A small network was trained on made-up records. Each row is its average activation on records with the value named, seen along a few directions.
Related values have similar rows: they may be neighbours, one step apart, or belong to one group.
In the rows, zero is written as 500.
Strong random noise was added to every row along 12 fixed directions; ignore it. To show where, here is one row again and again, with new noise each time:
[562 538 508 505 475 543 617 652 536 101 413 513 542 713 449 359 458 512
 699 399 445 356]
[340 255 422 199 705 186 668 720 493 152 676 519 453 974 695 535 416 253
 493 591 682 421]
[569 747 884 772 316 702 518 424 365 408 551 446 663 356 663 744 218 386
 574 614 868 680]
[449 354 514 465 530 583 454 491 666 608 510 467 609 365 771 607 606 449
 600 650 413 435]
[215 355 434 328 503 378 584 521 650 558 823 543 392 493 553 813 306 277
 506 602 562 630]
[533 389 254 559 796 757 641 605 479 564 262 267 599 272 527 283 482 323
 318 410 282 439]
[652 267 410 599 531 518 413 595 611 544 285 491 499 594 720 487 649 707
 600 523 390  18]
[510 542 261 482 534 622 431 464 342 562 588 418 215 688 186 429 354 517
 340 435 459 646]
[519 634 636 527 462 354 259 601 552 541 594 433 496 428 344 403 548 581
 499 457 605 707]
[423 607 231 611 428 904 624 482 680 493 469 484 611 526 436 536 463 578
 800 484 249 229]
[364 435 451 441 594 810 466 638 629 751 447 392 609 457 714 522 529 287
 490 523 573 562]
[332 120 460 434 366 205 651 387 634 683 424 697 274 317 417 636 437 570
 343 309 447 423]
[335 431 466 368 596 349 433 333 426 542 491 386 667 288 686 567 613 460
 557 652 281 678]
[726 377 514 512 522 786 310 378 452 595 516 425 345 525 640 479 599 512
 424 706 408 568]


Field L:
l1: [870 504 563 676 308 685 691 295 467 445 290 717 524 551 507 373 688 723
 470 490 416 177]
l11: [681 492 460 699 749 500 474 726 546 606 659 406 409 453 476 496 328 449
 249 534 755 284]
l12: [546 399 525 330 588 532 611 495 556 400 771 588 361 845 413 295 569 379
 330 602 757 642]
l6: [691 620 929 483 199  75 568 231 465 261 542 784 544 368 399 421 656 686
 513 465 535 675]
l5: [734 450 411 694 624 473 318 566 279 702 170 385 473 334 771 629 486 622
 427 483 310 110]
l9: [722 449 681 612 535 337 392 663 613 472 594 485 275 149 539 669 365 467
 383 454 399 484]
l8: [467 514 613 573 187 706 388 511 872 787 244 723 616 396 406 412 829 821
 766 301 468 321]
l4: [834 378 577 539 686 629 514 559 337 119 470 459 444 739 751 450 449 368
 480 703 562 256]
l10: [418 641 327 364 598 514 328 572 529 651 442 444 706 625 689 453 777 537
 643 586 360 385]
l2: [751 505 355 656 714 593 575 446 144 398 360 299 401 515 304 242 401 503
 251 537 467 510]
l3: [568 599 573 448 581 594 305 651 635 345 488 348 703 336 474 281 781 439
 657 595 196 750]
l7: [319 680 335 408 434 711 721 334 561 479 803 649 435 691 369 660 405 462
 593 584 493 479]
Each value of L is a pair of two hidden parts, and every pair occurs once (2 first parts, 6 second parts).
Question: Changing only the second part turns l12 into l2. l8 has the same second part as l12; what does that change turn l8 into?
Answer: l3
Question: Changing only the second part turns l6 into l9. l1 has the same second part as l6; what does that change turn l1 into?
Answer: l7

Field W:
w5: [282 443 441 423 510 203 391 379 412 566 624 436 549 469 567 741 497 552
 575 639 429 600]
w4: [649 466 619 446 537 506 410 663 548 416 519 496 446 570 624 453 559 436
 504 575 510 499]
w11: [603 497 561 573 722 392 215 549 256 743 415 236 474 216 634 576 449 455
 244 543 540 673]
w12: [301 524 272 495 522 297 542 536 525 474 573 473 472 531 329 601 374 571
 600 416 386 397]
w10: [549 485 431 448 544 542 461 303 258 594 507 492 325 606 429 424 504 518
 260 523 565 664]
w2: [722 369 479 581 592 545 560 474 524 362 572 460 294 353 407 432 424 476
 347 538 332 471]
w1: [300 533 474 622 528 522 535 547 413 599 485 408 641 425 691 833 257 378
 572 563 659 429]
w6: [634 652 372 619 568 736 610 462 546 502 888 458 555 668 566 638 364 380
 488 822 649 316]
w3: [505 776 418 750 545 248 441 284 143 568 443 382 695 416 516 648 417 712
 457 562 567 347]
w7: [457 487 525 392 515 545 676 508 368 264 391 512 580 524 654 535 394 299
 571 504 372 536]
w8: [680 306 612 448 521 642 371 416 447 461 535 396 310 359 626 626 481 375
 451 708 276 721]
w9: [503 519 363 614 577 345 660 384 436 412 416 490 524 282 249 358 447 637
 428 366 337 431]
Each value of W is a pair of two hidden parts, and every pair occurs once (2 first parts, 6 second parts).
Question: Changing only the second part turns w12 into w2. w1 has the same second part as w12; what does that change turn w1 into?
Answer: w9
Question: Changing only the second part turns w8 into w11. w5 has the same second part as w8; what does that change turn w5 into?
Answer: w10
